Each row below holds a small network's activations on one input, seen along a few directions.
In each table, some parts of the input vary, and every possible input appears once, in random order.
Descriptions start from the smaller parts, as in this example, which fits no table here: one of 4 places along a line, together with either a single point or (one of 2 separate values, together with one of 5 places around a ring) or one of 11 places along a line.
Shared parts are said once, and a part with two or three values counts as separate values.

Other details of the inputs vary at random and push rows far along two fixed directions, the same in every table; ignore that.

Rows:
row 1: [ 26  73 -16 -25  32  33 -58  -7  54  61  -3]
row 2: [-49 -20 -31 -64 -52  32  -2 -36  63 -27  13]
row 3: [ -6 -26  19  37 -25 -17  48   5 -44 -35  -3]
row 4: [ 57   2  13 -22  65   9 -66  -6 115  66   4]
row 5: [-34 -31 -58 -42 -57  41   4 -22  69 -34  10]
row 6: [ 16  34 -41 -20   1  56 -84  42  71  34 -23]
row 7: [-13   1  11   5   1 -58  58 -27 -41  -4  13]
row 8: [-31 -29 -47 -48 -55  46   7 -25  60 -32   5]
row 9: [ 31  61   8  47  64 -63 -34  56 -25  58 -17]
row 10: [ -4 -27  14  41 -28 -22  45   5 -42 -36  -4]
row 11: [ 48  44  33  63  45   9 -38  49 -51  34 -26]
row 12: [ 22  44  33  31  59 -32 -57  75 -49  40 -27]
row 13: [ 26  48  37  28  64 -22 -58  58 -60  46 -24]
row 14: [-18  -3  -5  15   1 -71  56 -16 -29  -9  14]
row 15: [ 21  39 -20  -4 -12  69 -76  34  76  35 -26]
row 16: [-28 -25 -41 -25 -73  53   9 -32  77 -32   7]
row 17: [-23 -21 -22 -30 -70  64  14 -41  61 -29   5]
row 18: [ 49  41  38  61  36   3 -40  65 -48  37 -27]
row 19: [-22 -19 -18 -32 -63  70  16 -51  55 -26   5]
row 20: [-14  -1   6   9   0 -65  57 -20 -34  -8  10]
row 21: [-17  -2   2  10   2 -66  58 -18 -32  -8  12]
row 22: [-31 -26   0  11  -7 -53  30   8 -44 -33  10]
row 23: [ -5 -29   9  13 -10 -17  44   2 -60 -31   6]
row 24: [-33 -26  -4  14  -7 -55  29  11 -42 -34  12]
row 25: [-23 -16  16   2   7 -28  35 -20 -64 -27  16]
row 26: [ 66 -24  58  38  95 -45 -64  52  -2  40  -6]
row 27: [-28   5 -24 -58 -36  18  32 -63  55   3  24]
row 28: [ 23  73 -13 -26  34  34 -57  -9  51  70  -7]
row 29: [-10 -32   4  15 -11 -25  44  10 -53 -35  -2]
row 30: [ -6 -28   9  13  -6 -15  43  -7 -63 -29   0]
row 31: [-48 -18 -25 -67 -49  38   0 -43  54 -24  15]
row 32: [ 35 -97  33  21  29 -40  32  -8 -12 -36  19]
row 33: [-31 -25   7   6  -6 -49  32   7 -47 -32   7]
row 34: [ 25  42 -20 -21  19  71 -72  17  40  38 -19]
row 35: [ -9 -29  -1  48 -27 -32  42  12 -35 -37   2]
row 36: [-25 -23 -29 -47 -41  60  17 -43  36 -24  10]
row 37: [ 87 -30  60  64  74 -21 -52  51   1  30 -13]
row 38: [-16  -1  11   6   2 -60  61 -21 -35  -6  10]
row 39: [-12   2  14   4   6 -51  60 -37 -46   0  13]
row 40: [ 41  32  14  45  46 -19 -49  79 -47  31 -35]
row 41: [ 19  71  -8 -28  31  33 -54  -5  54  73  -9]
row 42: [ 28  43 -22 -19  18  71 -73  20  43  31 -15]
row 43: [ 13  54 -11 -31  27  55 -87  17  44  39  -7]
row 44: [-26 -19  21   1   4 -28  37 -15 -62 -23  13]
row 45: [-22 -18 -16 -28 -58  71  21 -50  49 -25   9]
row 46: [-24 -20  20  -1  -4 -34  35  -4 -59 -25  15]
row 47: [  4 -18  17  40 -13  -5  47 -14 -53 -39   9]
row 48: [-27 -26 -36 -51 -54  54   9 -35  50 -28   6]
Each input here is: one of 4 places along a line, together with either a single point or one of 11 places along a line.
Q: The inputs of row 33 and row 15 match in every part but the place on the line of 4. If row 31 is changed in the same way as row 33 into row 15, which row does it become?
A: row 17
Q: The inputs of row 42 and row 43 match in every part but the place on the line of 4. If row 40 is changed in the same way as row 42 into row 43, which row does it become?
A: row 2
Q: Which other rows agree with row 38 in the place on the line of 4? List them by row number.
A: row 1, row 4, row 7, row 9, row 14, row 20, row 21, row 27, row 28, row 39, row 41
Q: Start at row 4 and move only the place on the line of 4, one step at a time. The first step leads to row 26. Which rows follow, in order?
A: row 32, row 37

Rows:
row 49: [ 43  27  14  80   6   5 -30  58 -14  15 -27]
row 50: [  8 -22  -2  -7  12 -20  32 -30   6   0  10]
row 51: [ 32  33  45  34  36   8 -34  30 -35  31 -16]
row 52: [-34  11   8  -5 -29   0  23 -17 -22 -18   5]
row 53: [  5 -25  20 -11   2 -22  31 -28  12   1   8]
row 54: [ -1 -40   3  11   2   4   4  -5  -8 -30  11]
row 55: [-26 -18 -14   4 -13 -13   3   6 -16 -30   6]
row 56: [ -4  -9   5   6  -6  18  22 -30 -22 -17  11]
row 57: [  9 -21 -14  34 -46  15  34   6  11 -24 -12]
row 58: [-30  14 -12   0 -19   2  22 -19 -29 -19   7]
row 59: [ -4 -27  -8   4  -4  -6   4   5 -12 -33  12]
row 60: [-19  -1 -19 -14  -1 -36  33 -19   1   2   8]
row 61: [-12  50 -46 -51 -21  71 -45  -7  61  32 -15]
row 62: [ -1 -15  18  -9 -18  16  30 -22 -15  -8   0]
row 63: [-20 -21 -20  -6 -11 -15  12  13 -17 -22  -4]
row 64: [-23  -4   1 -18 -11 -39  33 -16   8   4   7]
row 65: [ -4 -43  24   6  -8   2   4  -2  -4 -28   8]
row 66: [ -2   1 -14 -11 -12   8  31 -15 -26 -12   5]
row 67: [ 10 -10 -11 -48 -14  73 -61   6  92  18 -12]
row 68: [ 13  47   7  28  49 -42 -33  32 -17  41  -5]
row 69: [ 35  37  12  27  57 -36 -31  27 -14  36   1]
row 70: [  8  23  23  29  26 -22 -54  62 -28  18 -18]
row 71: [-23 -24   0 -11 -22 -17  11  15 -11 -20  -5]
row 72: [ 37  11   2  23  43 -13 -39  62 -29  18 -19]
row 73: [  3 -12  -2  -4  -7  17  30 -24 -23  -9   2]
row 74: [ -8   4  -6  -1 -11   9  23 -21 -23 -21  14]
row 75: [-29   0   8  -8 -12 -38  24 -23   8  -4  17]
row 76: [  4  -9 -13 -13   8 -30  33 -20   3  -1  14]
row 77: [ 11  19 -24 -42   7  56 -52 -35 104  32   9]
row 78: [  9  18  -1 -44   0  50 -53 -30 107  36   5]
row 79: [ 41  -2  14  31  49  -4 -40  53 -26  22 -22]
row 80: [-28   8   1 -15 -30  -1  31 -11 -23  -9  -4]
Q: The inputs of row 57 and row 49 match in every part but one. If row 50 is changed in the same way as row 57 into row 49, which row does it become?
A: row 77
Q: What do these inputs look like to the network?
A: one of 2 separate values, together with either a single point or (one of 3 separate values, together with one of 5 places along a line)
Q: Which other rows does row 70 become when the choice among 3 separate values takes its other values? List them by row number.
A: row 52, row 75
Q: Which other rows does row 65 become when the place on the line of 5 takes its other values? List them by row number.
A: row 54, row 55, row 59, row 70

Rows:
row 81: [-21 -11  19 -10   0 -28  31 -21 -34 -10  11]
row 82: [-28 -14  -6 -36  -8 -18  35 -40  -4 -19  25]
row 83: [-33 -16 -15 -23 -23   5  30 -26 -21 -27  13]
row 84: [  1  20 -17 -30 -23  70 -33 -28  74  14  -1]
row 85: [ 23   2  27  35  25 -43  34  -1 -52   1   8]
row 86: [ 36  21  12  35  40  11 -65  69 -19  28 -24]
row 87: [-30 -15 -25  -1 -40  -6  35 -12  -3 -29   7]
row 88: [-20 -46   1  -6 -25   3  21 -20   3 -42  12]
row 89: [ 35  16  32  26  43  -2 -60  54  -2  37 -20]
row 90: [ -2 -43   6  15 -16  -2  21  12 -32 -41  -1]
row 91: [  9 -21   7  14   5 -25  50 -31 -15  -9  11]
row 92: [  1   1  17  22  17 -30  18  22 -82 -11  -8]
row 93: [  6 -13 -27 -43  -4  45 -41 -15  91  13   2]
row 94: [ -7  18 -42 -40 -15  28 -29 -18  93  25  -1]
row 95: [ 17  -2  41  41  16 -34  32   1 -53   3  -1]
row 96: [ 21  52  20  14  53  -5 -59  42 -28  44 -19]
row 97: [ -9  17 -31 -62   3  39 -33 -31  77  27   5]
row 98: [  2  19 -29 -28 -28  79 -30 -18  67  12  -3]
row 99: [-14 -12  -8  18 -27 -20  37   9 -32 -29  -4]
row 100: [ 25  50  19  30  35 -20 -49  54  -2  51 -25]
row 101: [-33 -15 -13  -4 -36 -13  35 -23   5 -29   9]
row 102: [ 31  54   6  25  44 -29 -48  53  -2  50 -16]
row 103: [-12 -45  -2 -17 -16 -12  27 -24  10 -34  21]
row 104: [  5 -16   7  22 -20   6  40 -11 -38 -27  -1]
Q: The inputs of row 100 and row 81 match in every part but one. If row 87 is changed in the same way as row 100 into row 81, which row does it become?
A: row 83
Q: What do these inputs look like to the network?
A: one of 4 separate values, together with one of 6 places along a line
Q: Which other rows does row 102 become when the choice among 4 separate values takes its other values? List them by row number.
A: row 82, row 85, row 103
Q: Which other rows does row 99 become when the choice among 4 separate values takes its other values? List them by row number.
A: row 90, row 92, row 104

Rows:
row 105: [-11 -47  20  51 -31 -46  80  -4 -67 -64   5]
row 106: [ -49  -12  -28  -69  -54   37   51 -101   80  -10   29]
row 107: [-28 -40 -28 -28 -65  43   0  -7  59 -35  -3]
row 108: [-11 -14  22  27   9 -89  77 -24 -50 -21  18]
row 109: [ 74  39  45  40 110 -43 -56  58 -41  72  -9]
row 110: [ 17 -62  37  39  -2 -27  56   0 -81 -53   4]
row 111: [  0 -57 -17 -35 -40  69  10 -37  50 -40  19]
row 112: [   3   79  -39  -62   40   56 -116   22   78   71  -18]
row 113: [  44   27  -27    0   13   74 -118   73   90   51  -34]
row 114: [-43 -50 -33 -83 -40  22  18 -83  93 -32  30]
row 115: [ -22  -33   27   44   -6  -41   27   30 -104  -50    2]
row 116: [ 59  38  23  53  91 -68 -58  84 -26  72 -21]
row 117: [  38   50    1  -20   22  104 -112   49   65   55  -32]
row 118: [-68 -50 -56 -63 -84  70  26 -51  35 -75  16]
row 119: [-19 -51 -24 -32 -80  72  42 -76  66 -47  12]
row 120: [-24 -25 -37 -58 -36   4   9 -44  92  -6  13]
row 121: [  54   47  -23    9   13   81 -107   53   97   52  -26]
row 122: [-20 -51  13  46 -24 -45  58  29 -75 -51  -4]
row 123: [ 31  79   3  37  78 -60 -56  86 -58  71 -34]
row 124: [ 61  36  37  47 114 -54 -80  77 -35  69 -15]
row 125: [ 59  64  34  85  59 -11 -65 105 -50  51 -45]
row 126: [-49  16 -49 -74 -50  43  40 -93  60  -4  22]
row 127: [-23 -18 -13 -82 -21  34  12 -73  77  -4  27]
row 128: [-44 -10 -39 -35 -87  56  22 -38  53 -45  14]
row 129: [-62 -37 -32 -87 -42  27  21 -76  83 -27  31]
row 130: [ 61  65  30  58  73  11 -73 100 -93  46 -45]
row 131: [ -8 -54  37  49   4 -45  32  25 -88 -53   0]
row 132: [ 28 -41  35  77   8 -31  57   6 -85 -27   3]
row 133: [ 53  61  51  32 101 -39 -54  60 -54  75 -20]
row 134: [ 18  -8  38  44  34 -78  62 -25 -68   4   8]
row 135: [  15   63  -27  -14   -7   75 -123   75   67   54  -39]
row 136: [  30   65   -5  -27   10  101 -117   46   54   52  -27]
row 137: [ -4   5  40  10  33 -72  45  -9 -90  -1  21]
row 138: [-54 -24 -44 -74 -53  15  28 -56  89 -14  21]
row 139: [-32 -61 -16 -57 -70  71  33 -62  54 -60  21]
row 140: [  5 -61  33  55   8 -48  33  25 -87 -55  -3]
row 141: [   6   85  -32  -51   17   37 -109   35   97   84  -19]
row 142: [ -10  -13    9   48  -22  -17   74   -7 -106  -41   -5]
row 143: [-50 -17 -61 -41 -92  63  44 -50  46 -58  11]
row 144: [-32 -28 -21 -31 -73  77  35 -59  51 -34   8]
row 145: [-12 -16  27  49 -27 -23  64  -7 -95 -37   3]
row 146: [  0 -39  23  30  12 -71  92 -53 -54 -18  32]
row 147: [-15  -7  15  -1  23 -62  71 -27 -96 -20  19]
row 148: [ 47  53  47  39 106 -56 -80  75 -43  70 -24]
row 149: [-15 -49  34  51   4 -41  36  31 -95 -51  -2]
row 150: [ 48  48 -21   1   1  80 -99  41  97  43 -33]
row 151: [ 73  59  53  84  67   3 -68  84 -57  61 -46]
row 152: [  0 -64  13  50 -21 -51  54  23 -65 -55  -5]
row 153: [-24   2 -16 -57 -29  31  20 -80  79  11  19]
row 154: [ 18  85 -23 -35  25  45 -85  15 110  80 -15]
row 155: [  5 -71  27  56  12 -45  36  25 -84 -56   9]
row 156: [-12  26  -1  31  19 -82  63  -3 -80  -5   7]
row 157: [-14  23  18  31  13 -88  54  -3 -68  -1  15]
row 158: [-33 -36 -46 -58 -52  16  50 -85 105 -25  43]
row 159: [  2 -48  34   6  21 -71  78 -42 -62 -30  26]
row 160: [ -5 -30  15  30   2 -90  87 -34 -45 -30  21]
row 161: [   1   76  -20  -61   31   49 -121   20   89   74   -8]
row 162: [ 18 105 -16 -46  24  64 -98  -3  92  97 -14]
row 163: [-20 -35  18  17   6 -95  68  -8 -52 -22  13]
row 164: [-60 -38 -67 -53 -94  58  31 -31  44 -60   5]
Q: What do these inputs look like to the network?
A: one of 2 separate values, together with one of 5 places around a ring, together with one of 6 places along a line
Q: The inputs of row 141 and row 138 match in every part but the place on the line of 6. If row 157 is changed in the same way as row 141 into row 138, which row does it become?
A: row 154
Q: Which other rows does row 110 become when the choice among 2 separate values takes its other values? List them by row number.
A: row 159
Q: Which other rows does row 128 become when the choice among 2 separate values takes its other values? List them by row number.
A: row 157
